A small network was shown many inputs. Here are its activations along a few directions, one row for each input.
In each table, some parts of the input vary, and every possible input appears once, in random order.
Descriptions start from the smaller parts, as in this example, which fits no table here: one of 3 separate values, together with either a single point or one of 9 places around a ring or (one of 4 places along a line, together with one of 5 places around a ring).
Shared parts are said once, and a part with two or three values counts as separate values.
(in the rows, 128 means zero)

Table:
row 1: [ 57 166 194  72  47  53 112  65 129 180 140  58 125]
row 2: [ 34 197 180  53 116 100 103  93 110 172 132 105 141]
row 3: [182 110 191  72  65  49 176  33 180 102 105 112 135]
row 4: [158 142 177  53 135  96 166  61 162  93  96 159 151]
row 5: [219  67  85 182 144 153 153 159 146  82 120 156 118]
row 6: [238  23  46 240 127 151 172 152 152 102 120 119  99]
row 7: [ 92 125  90 183 124 156  88 193  94 157 154 102 107]
row 8: [ 33 198 158  83 149 150  87 150  94 157 144 138 147]
row 9: [111  82  52 241 109 152 107 185 100 178 153  67  88]
row 10: [ 64 170 107 138 165 165  78 180  86 154 150 137 128]
row 11: [157 143 154  82 170 148 150 118 145  81 108 193 158]
row 12: [190 114 102 138 186 163 143 147 138  77 115 191 139]
Changing only one part turns row 1 into row 7. The same change can be made to row 3. Which row results?
> row 5
What is each input in this table made of?
> one of 2 separate values, together with one of 6 places along a line
Change only the choice among 2 separate values in row 4. List by row number the other rows that result.
> row 2

Table:
row 13: [ 89 145 108 163 167 167 120 146 109 146 137 148 141]
row 14: [133 118  93 154 135 111 123 113 125 153 121  99 108]
row 15: [ 28 194 206  26  93  96 118  91 119 166 120  98 143]
row 16: [118 111 116 138 111 154 113 181 114 135 143 113 116]
row 17: [164 139 161 109 132 134 134 127 145  87 133 175 154]
row 18: [150 114 145 156  87 112 133 123 141 113 142 127 131]
row 19: [148 120 134  92 163 148 169 114 150 106  92 158 142]
row 20: [129 132 101 142 124 125  88 161 110 133 153 115 111]
row 21: [151  97 141 136  89 119 141 142 141 112 120 111 116]
row 22: [164 118 154 127 105 117 139 115 143  99 142 150 143]
row 23: [149 137 139 113 161 141 161  96 150 108 114 171 157]
row 24: [150 117 133 131 136 125 165  85 147 120 125 144 146]
row 25: [134 118 133 166  92 123 120 145 130 133 151 118 128]
row 26: [137 113 126 160 118 121 158  92 144 134 126 120 134]
row 27: [175 140 140  93 144 114 116 126 135  84 121 165 131]
row 28: [104 149 128 159 138 158  96 178 108 123 156 152 138]
row 29: [104 125 102 162 140 156 126 129 118 158 148 122 133]
row 30: [150 100 129 111 137 131 174 103 148 118 102 129 131]
row 31: [105 109  96 143 140 163 136 148 115 157 125 107 118]
row 32: [ 42 208 193  32 109  70  92  76 114 167 132 104 131]
row 33: [161 118 112 114 148 104 144  84 139 119 112 134 123]
row 34: [123  99 110 151 123 140 153 132 129 154 111  95 115]
row 35: [116 153 108 143 152 138  82 178  99 120 145 139 117]
row 36: [ 89 130 102 144 168 174 129 165 105 144 114 134 126]
row 37: [135 102 129 147  93 130 129 164 128 133 128 102 112]
row 38: [103 150  86 146 180 145 103 147 101 143 125 136 119]
row 39: [174 120 134 111 119  97 120 115 135  97 129 139 122]
row 40: [164 121 157  89 134 141 141 145 146  85 110 162 139]
row 41: [164 101 150 108 108 124 146 134 145  98 119 135 128]
row 42: [138  96 121 140 119 128 167 110 143 133 103 104 119]
row 43: [149 114 104 143 130 100 136  91 137 133 113 109 112]
row 44: [ 29 205 212  45  94  91 105  74 120 166 141 109 161]
row 45: [145 121 113 150 105 102 103 145 123 131 138 106 107]
row 46: [122 116 114 170 122 133 143 113 131 154 134 111 130]
row 47: [160 116 124 139 100  91 114 123 134 112 129 116 110]
row 48: [117 129  80 145 153 134 108 129 111 155 135 110 112]
row 49: [104 133 123 140 139 166 105 197 104 122 133 139 123]
row 50: [117 128 121 158 111 146 103 161 117 135 165 127 131]
row 51: [161 139 117  96 173 120 141  95 140 106 102 161 133]
Changing only one part turns row 34 into row 14. The same change can be made to row 19. Which row results?
> row 51
What is each input in this table made of?
> one of 3 separate values, together with either a single point or (one of 2 separate values, together with one of 6 places along a line)

Table:
row 52: [ 91 150 119 120 154 152 116 146 110 144 137 140 134]
row 53: [209  64  82 178 135 120 165 113 151 105 106 127 110]
row 54: [156  93 103 168 123 136 145 128 138 140 125 113 121]
row 55: [ 78 147 124 132 116 120 113 128 114 174 129  87 115]
row 56: [104 136 117 123 157 158 120 151 111 130 129 140 132]
row 57: [121 106 112 169 119 133 142 130 128 143 124 108 118]
row 58: [ 50 184 133 100 151 135  89 127  98 161 138 127 137]
row 59: [165 109 126 152 114 137 122 158 132 113 140 136 128]
row 60: [108 111 112 146 120 133 129 132 117 151 131  98 114]
row 61: [ 95 126 115 143 116 127 125 127 115 166 140  98 117]
row 62: [178  77  87 173 125 137 156 120 149 117 118 119 116]
row 63: [205  92  90 155 176 144 158 132 142  85 108 168 124]
row 64: [140 145 202  32  93  60 178  20 171 114  96 122 155]
row 65: [152 120 109 144 163 160 137 147 130 118 125 154 137]
row 66: [117 132 117 145 158 157 133 149 120 122 123 150 135]
row 67: [ 62 175 152 108 107 109  75 138 100 155 157 106 127]
row 68: [174 105  95 150 166 160 148 139 140  97 120 161 132]
row 69: [ 54 165 130 123 116 108  99 109 102 184 145  83 119]
row 70: [130 122 134 154 109 134 118 160 123 116 139 131 126]
row 71: [ 74 169 127 109 152 146 103 146 109 152 125 130 133]
row 72: [186  94 111 158 115 138 132 150 143  91 134 143 123]
row 73: [117 126 134 131 109 134 105 163 113 124 145 121 122]
row 74: [217  82 105 162 126 122 142 142 145  80 122 150 115]
row 75: [103 140 136 128 107 127 101 157 111 138 154 121 125]
row 76: [ 86 160 145 117 107 120  88 157 111 146 143 110 123]
row 77: [136 165 211  15 133  88 164  36 161  97  92 168 164]
row 78: [148 159 226  20  89  61 154  49 171  92 110 147 152]
What is each input in this table made of?
> one of 3 separate values, together with either a single point or one of 8 places along a line
Changing only the choice among 3 separate values turns row 67 into row 58. The same change can be made to row 73. Which row results?
> row 56
List by row number the other rows that have the choice among 3 separate values in common with row 69.
> row 53, row 54, row 55, row 57, row 60, row 61, row 62, row 64

Table:
row 79: [156 120 155 112 112 120 141 125 143  99 126 144 137]
row 80: [126 129 101 139 166 148 135 129 122 130 122 142 129]
row 81: [129 124 117 160 123 144 108 169 118 126 142 129 124]
row 82: [160 119 153 110  90  92 133 104 145 111 134 125 127]
row 83: [ 37 200 180  63 121 112  91 118 105 160 138 118 143]
row 84: [103 114 100 163 120 131 125 133 115 164 131  89 111]
row 85: [121 114 113 159  96 128 105 163 115 141 152 103 110]
row 86: [112 123  99 158 147 149 129 137 118 151 130 119 124]
row 87: [143 127 115 136 143 146 113 157 121 106 143 154 129]
row 88: [140 127 117 116 161 140 147 114 135 123 110 144 134]
row 89: [157 126 136 119 137 135 126 144 133  99 124 154 133]
row 90: [138 121 140 115 135 123 161  96 146 123 102 132 136]
row 91: [141 120 138 113 114  95 152  75 148 133 111 110 127]
What is each input in this table made of?
> either a single point or (one of 2 separate values, together with one of 6 places along a line)
Change only the choice among 2 separate values in row 86. List by row number the other rows that result.
> row 81
